A small network was shown many inputs. Here are its activations along a few directions, one row for each input.
Each table varies a few parts of the input and shows all the possible inputs, shuffled.
A made-up example of a description, with smaller parts first: values(3) and (point or ring(11) or (line(4) and ring(8))).
Shared parts are said once, and a part with two or three values counts as separate values.

Other details of the inputs vary at random and push rows far along two fixed directions, the same in every table; ignore that.

A family of inputs:
r1: -16	-44	24	-20	-52	36	24	25	49	-7	-24	2	16	-17	22	-34
r2: -5	6	-11	-1	1	-68	-6	29	9	-2	27	8	-11	-14	-6	45
r3: 5	8	-19	10	1	-55	-1	30	16	-14	22	7	-3	-23	9	61
r4: -9	-45	31	-7	-50	37	27	32	49	-7	-29	11	15	-11	9	-34
r5: -3	8	-14	-6	0	-63	-7	30	9	0	31	9	-11	-15	-11	43
r6: 12	16	-7	22	33	37	1	-48	-37	-11	-14	-4	9	9	12	-15
r7: -20	-41	13	-20	-52	34	26	15	53	-2	-28	5	16	-25	16	-38
r8: -2	10	17	-10	9	30	-37	-34	-21	-1	-3	-14	-8	29	34	-11
r9: 11	16	15	8	44	19	-14	-42	-32	8	-5	-16	-21	36	-7	-12
r10: 0	5	-10	-1	-5	-58	0	36	17	2	26	14	-16	-13	-22	49
r11: -23	-42	26	-35	-52	26	15	30	39	9	-10	7	8	-8	-4	-52
r12: 21	16	-15	21	38	30	-19	-46	-18	-15	-6	0	-9	12	13	-24
r13: -39	-35	14	-44	-55	14	11	28	29	27	-20	3	24	5	3	-57
r14: 11	25	13	3	6	47	-14	-26	-39	-6	-15	-17	10	16	38	5
r15: -1	7	-30	8	-3	-57	4	23	25	-8	16	11	-3	-34	4	57
r16: 12	17	-24	18	-2	-44	8	39	-4	-2	22	5	6	-29	-26	76
r17: 0	16	-44	-8	-14	-47	-13	31	15	-8	19	9	4	-20	8	43
r18: 20	14	10	15	40	21	-21	-38	-25	-9	-1	-2	-22	33	-3	-23
r19: -32	-45	36	-28	-49	12	25	31	26	21	-21	2	10	3	-1	-53
r20: 15	17	7	3	40	25	-17	-34	-36	13	5	-7	-22	36	-20	-21
r21: 23	19	-5	24	36	38	-10	-32	-48	-15	-4	-11	7	15	6	-13
r22: 12	13	14	12	39	18	-14	-34	-35	8	-5	-7	-20	39	-11	-24
r23: -10	13	-15	-11	3	-63	-2	30	-2	20	35	1	-11	-8	-23	47
r24: 9	18	-16	19	5	-52	14	33	-1	-5	16	3	6	-29	-9	89
r25: -5	12	-34	16	-5	-57	16	26	-2	-3	16	13	13	-35	-9	66
r26: 5	14	0	6	36	9	-13	-49	-31	13	-2	-9	-11	29	-5	-34
r27: -19	-42	30	-11	-52	36	38	33	22	-2	-33	4	33	-18	15	-31
r28: -21	-39	28	-16	-53	40	39	29	26	-1	-32	-1	32	-21	16	-27
r29: 26	16	-4	22	39	31	-22	-35	-24	-20	0	-4	-8	20	19	-20
r30: 12	16	-21	22	1	-51	10	40	-6	-4	20	9	7	-27	-21	78
r31: 33	19	-2	26	38	40	-19	-31	-20	-17	0	0	-11	22	-1	-15
r32: -32	-40	22	-31	-52	14	28	18	34	28	-19	4	14	-5	-13	-58
r33: 15	30	-24	8	25	37	-17	-38	-45	-13	-8	-9	13	21	15	-20
r34: -10	11	-13	-6	3	-70	0	32	-4	17	31	2	-10	-7	-18	46
r35: 14	21	-8	1	36	22	-24	-50	-20	1	8	-5	-14	18	-9	-32
r36: -28	-46	43	-23	-48	18	30	31	32	19	-30	3	5	4	-9	-43
r37: -8	-43	28	-6	-51	37	24	36	47	-5	-27	15	14	-11	4	-39
r38: 19	13	12	15	42	21	-20	-42	-24	-11	-4	-6	-22	33	0	-18
r39: 10	8	-17	12	-2	-47	4	30	26	-11	19	7	-6	-24	-3	71
r40: 15	21	-19	19	27	43	-5	-45	-36	-9	-4	-10	9	6	-5	-19
r41: 27	21	-13	15	36	40	-25	-35	-23	-18	8	-7	-10	17	7	-19
r42: 15	18	-15	22	29	39	-3	-44	-38	-11	-8	-5	9	8	0	-19
r43: 11	14	-17	25	3	-55	11	39	-5	-5	16	11	8	-25	-15	79
r44: -29	-37	11	-43	-58	18	4	26	38	10	-20	8	21	-4	10	-56
r45: 13	16	-3	8	38	14	-22	-50	-23	-3	-3	-4	-15	21	2	-33
r46: -36	-44	39	-34	-47	16	27	24	32	20	-23	-7	11	-1	4	-44
r47: -24	-44	36	-27	-50	22	27	34	29	23	-22	7	4	4	-17	-48
r48: -13	17	20	-10	15	26	-32	-28	-32	16	-5	-19	-6	34	25	-9
r49: 0	13	-14	-6	-24	-37	-16	28	13	-6	20	1	0	-17	32	73
r50: 14	13	9	8	42	15	-24	-45	-28	-12	0	-11	-16	29	12	-24
r51: 13	18	-5	5	37	18	-22	-49	-22	-1	2	-3	-14	20	-4	-35
r52: -6	8	-11	-6	5	-66	-6	19	12	-3	26	-1	-12	-15	-2	57
r53: 7	11	-26	8	-2	-49	-3	36	14	-12	28	9	-3	-25	-1	53
r54: -1	8	-9	1	4	-64	-1	24	17	-1	24	4	-17	-13	-14	66
r55: 5	16	-24	19	5	-58	8	35	-13	-8	21	6	10	-26	-3	73
r56: 12	20	-3	5	43	15	-22	-60	-21	-5	-1	-13	-16	21	7	-21
r57: 5	20	-5	-1	34	16	-14	-48	-27	18	7	-10	-11	27	-16	-34
r58: -17	-39	7	-16	-54	35	23	24	48	-1	-23	13	16	-24	5	-48
r59: -34	-45	39	-29	-47	12	26	28	28	19	-25	-2	11	1	3	-49
r60: 0	6	-13	-6	-5	-52	-2	35	18	5	30	13	-17	-15	-27	49
r61: 33	20	-7	22	38	43	-21	-33	-19	-15	4	-1	-13	20	-5	-13
r62: 12	22	-9	18	34	40	1	-53	-34	-10	-12	-10	8	8	12	-9
r63: 24	24	-11	22	36	40	-14	-34	-48	-13	1	-16	4	13	0	-9
r64: -15	13	-19	-2	5	-82	6	15	6	19	22	1	-8	-14	-16	52
r65: -17	-36	4	-20	-56	40	22	23	50	0	-19	9	16	-25	-1	-48
r66: 2	20	1	3	40	11	-12	-57	-27	12	-3	-18	-11	27	-1	-24
r67: 9	13	-13	23	3	-55	15	38	-2	-6	13	8	9	-26	-10	83
r68: -28	-44	25	-27	-50	13	22	14	44	8	-28	6	10	-13	4	-52
Each input here is: line(4) and (values(2) or (values(3) and line(5))).
The inputs of r14 and r49 match in every part but the line(4) part. If r55 is changed in the same way as r14 into r49, which row does it become?
> r29
The inputs of r43 and r22 match in every part but the line(4) part. If r42 is changed in the same way as r43 into r22, which row does it become?
> r32
Which other rows does r34 become when the line(4) part takes its other values? List them by row number.
> r5, r21, r53
Which other rows does r4 become when the line(4) part takes its other values? List them by row number.
> r36, r38, r67
Which other rows does r13 become when the values(2) part takes its other values? List them by row number.
> r48
Start at r7 and move only the line(5) part, one step at a time. The first step leads to r15. Which rows follow, in order?
> r12, r58, r65
Which other rows does r17 become when the values(2) part takes its other values? List them by row number.
> r49

A family of inputs:
r69: -1	-2	4	-2	2	1	-3	-1	-4	2	1	2	-3	7	-4	-10
r70: -5	-2	7	0	3	1	2	-7	-3	2	-5	-4	2	3	4	-3
r71: 3	0	-3	0	3	4	1	-4	1	3	0	3	0	2	-9	-11
r72: -33	-27	2	-25	-54	-44	28	58	39	15	2	9	15	-32	-7	19
r73: -2	-1	3	-4	1	-1	-1	-3	-6	4	0	-2	-1	6	-2	-10
r74: 1	0	2	-2	-1	7	-8	-1	1	-3	1	0	-2	4	10	-4
r75: -1	2	10	0	-2	13	5	2	-14	8	-4	-6	4	6	-4	5
r76: 9	0	-3	15	0	16	9	3	-9	-11	-9	2	13	-6	4	2
r77: 13	34	-24	18	36	-65	-15	1	-19	-2	31	-2	-16	-4	-7	72
r78: 5	-3	5	3	4	6	0	-1	3	-3	-3	0	-6	3	-3	-5
r79: 2	-2	1	0	2	3	-2	-1	0	1	0	2	-3	6	-8	-10
r80: 1	-2	-1	4	3	6	6	-8	2	-1	-3	0	-1	-1	-3	-5
r81: 5	-2	1	3	4	7	4	-5	4	-3	-3	2	-3	0	-5	-5
r82: 4	-1	-1	-1	0	9	-7	-1	4	-5	1	-1	-2	2	6	-4
r83: 2	-3	10	2	4	4	-1	-1	0	-1	-2	1	-5	5	0	-4
r84: 1	2	-5	-1	-2	9	-3	-8	2	-4	-1	0	2	-4	5	-5
r85: 4	1	-4	-1	0	10	-4	-5	4	-6	1	1	1	-3	4	-5
r86: -1	0	-5	1	2	3	2	-6	-1	5	-1	0	1	0	-7	-12
r87: -5	2	-1	-6	-3	4	-6	-7	-2	0	-5	-3	3	3	13	-2
r88: -1	2	1	-4	-2	5	-6	-4	0	-1	-2	-3	0	5	12	-3
Describe the family of inputs behind these rows.
> values(2) or (values(3) and line(6))
Which other rows does r77 become when the line(6) part takes its other values? List them by row number.
> r70, r78, r80, r81, r83

A family of inputs:
r89: -6	-32	27	-6	-27	32	21	25	13	3	-15	5	-3	3	-17	-25
r90: 7	41	-25	7	45	-63	-21	-6	-33	16	32	-3	-16	21	-9	49
r91: 18	14	-14	14	24	47	-16	-41	-18	-12	0	-8	-1	16	16	-43
r92: -5	8	-9	-3	4	-63	-13	22	18	3	27	1	-10	-19	9	64
r93: 8	-22	14	7	-10	34	24	-9	14	0	-23	6	1	2	-14	-38
r94: 7	6	23	12	36	25	-9	-36	-29	0	-7	-14	-16	36	3	-42
r95: 6	-19	2	3	-6	40	6	-9	23	-16	-21	8	5	-2	13	-35
r96: -4	7	-17	6	-18	-42	3	26	-10	-7	8	5	15	-23	17	72
r97: -36	-67	15	-30	-92	-3	49	75	68	26	-19	23	31	-50	-24	-24
r98: 3	-21	23	-13	-30	30	1	23	26	-10	-11	4	9	-3	9	-20
r99: 7	13	17	14	27	52	6	-36	-43	0	-21	-19	14	18	2	-18
r100: 5	24	5	-5	19	35	-32	-47	-21	4	-10	-12	-14	35	23	-36
r101: -20	10	-18	-9	-15	-73	12	34	16	4	23	4	2	-25	-31	42
r102: 11	38	-42	1	43	-50	-30	-21	-22	-11	35	-2	-18	-8	2	54
Describe the family of inputs behind these rows.
> values(2) and (point or ring(6))
The inputs of r91 and r97 match in every part but the values(2) part. If r100 is changed in the same way as r91 into r97, which row does it become?
> r90
